These are the activations of a small network on made-up records, seen along a few directions, one row for each record.
Here are examples, each followed by its value of one field, DIBIV.
Records without DIBIV are marked absent.
Other fields move the rows too, some of them a lot.
In the rows, 500 means zero.
Strong random noise was added to every row along 6 fixed directions; ignore it. To show where, here is one row again and again, with new noise each time:
[555 290 733 586 396 508 494 408 420 476 344 682 426 474 595 350 437 543]
[381 373 410 304 525 689 417 542 396 501 632 498 563 323 452 662 476 518]
[565 472 671 408 462 576 545 421 483 446 526 669 481 486 605 448 433 447]
[577 687 555 357 527 642 573 454 537 502 632 549 524 375 470 619 435 308]
[773 524 359 558 387 628 505 427 580 678 278 562 532 350 339 434 392 566]
[360 582 635 616 623 470 405 526 495 548 619 338 447 488 449 576 536 535]
[521 622 616 339 527 728 481 496 434 469 643 538 509 281 540 608 431 401]
[735 428 409 248 377 746 513 428 513 511 444 747 579 415 577 394 365 613]

[520 397 543 776 385 278 513 456 536 505 307 508 461 596 419 358 474 451] => logof
[446 497 453 327 525 494 447 563 497 368 676 542 560 679 619 513 469 553] => logof
[651 732 534 526 518 438 522 533 630 403 582 505 525 658 615 362 436 515] => tagip
[548 473 474 615 528 458 434 657 530 362 449 420 514 557 569 397 455 741] => nam
[501 547 649 391 520 584 490 463 444 432 616 561 471 429 618 450 481 554] => puvad
[635 490 614 549 390 311 675 440 625 293 487 703 473 792 618 343 434 386] => bab
[515 630 433 545 603 358 598 535 568 394 532 441 509 620 398 559 473 303] => lito
[530 636 730 491 529 710 420 602 345 302 550 480 446 142 603 545 394 361] => puvad
[461 395 509 349 467 640 449 517 420 471 592 605 522 440 604 521 458 573] => tagip
[359 399 559 310 531 687 420 539 312 423 671 515 510 252 598 611 503 559] => liv
[652 669 535 534 423 459 575 499 622 446 529 515 494 525 473 432 433 419] => bab
[553 498 644 432 491 537 519 484 441 282 531 670 503 544 717 410 427 489] => vaz
[588 783 460 592 572 524 413 576 577 603 537 368 498 501 478 489 466 603] => vaz
[575 571 687 531 501 507 558 511 532 355 521 596 447 485 630 424 446 464] => nam
[468 520 627 450 485 646 425 452 432 612 485 474 449 327 534 525 527 569] => absent
[379 290 330 451 554 416 383 593 498 444 468 497 569 721 487 427 506 793] => lito
[318 329 637 530 567 399 543 507 424 376 618 529 466 580 570 539 540 439] => liv
[486 682 575 472 559 477 518 472 569 501 615 468 459 587 458 534 469 409] => labe
[455 488 536 470 533 470 435 491 507 419 584 499 468 636 544 406 484 622] => labe
[555 603 630 447 505 472 658 413 553 426 579 613 464 559 565 514 515 253] => absent

Which value of DIBIV does each new row have?
[601 735 645 400 513 580 545 511 495 330 637 574 501 551 607 428 417 440] => labe
[718 314 213 339 358 599 579 499 595 505 369 691 572 443 473 406 386 572] => nam
[333 324 656 454 426 525 570 535 371 390 544 621 485 424 498 606 469 326] => bab
[503 527 494 643 456 278 653 463 546 409 472 548 503 656 378 559 504 237] => logof
[582 307 577 598 390 399 552 462 437 367 302 702 519 559 568 330 441 476] => vaz
[338 618 790 710 618 385 383 499 535 564 581 271 348 590 616 376 589 684] => absent
[570 578 276 445 540 616 408 603 502 449 518 436 605 401 476 532 439 614] => vaz
[478 478 592 675 521 364 605 519 524 420 475 488 410 509 454 549 500 356] => nam
[645 341 499 649 386 448 550 494 442 399 248 650 502 472 522 377 406 454] => vaz
[303 446 539 611 605 404 390 595 431 452 559 362 484 538 486 602 523 512] => vaz
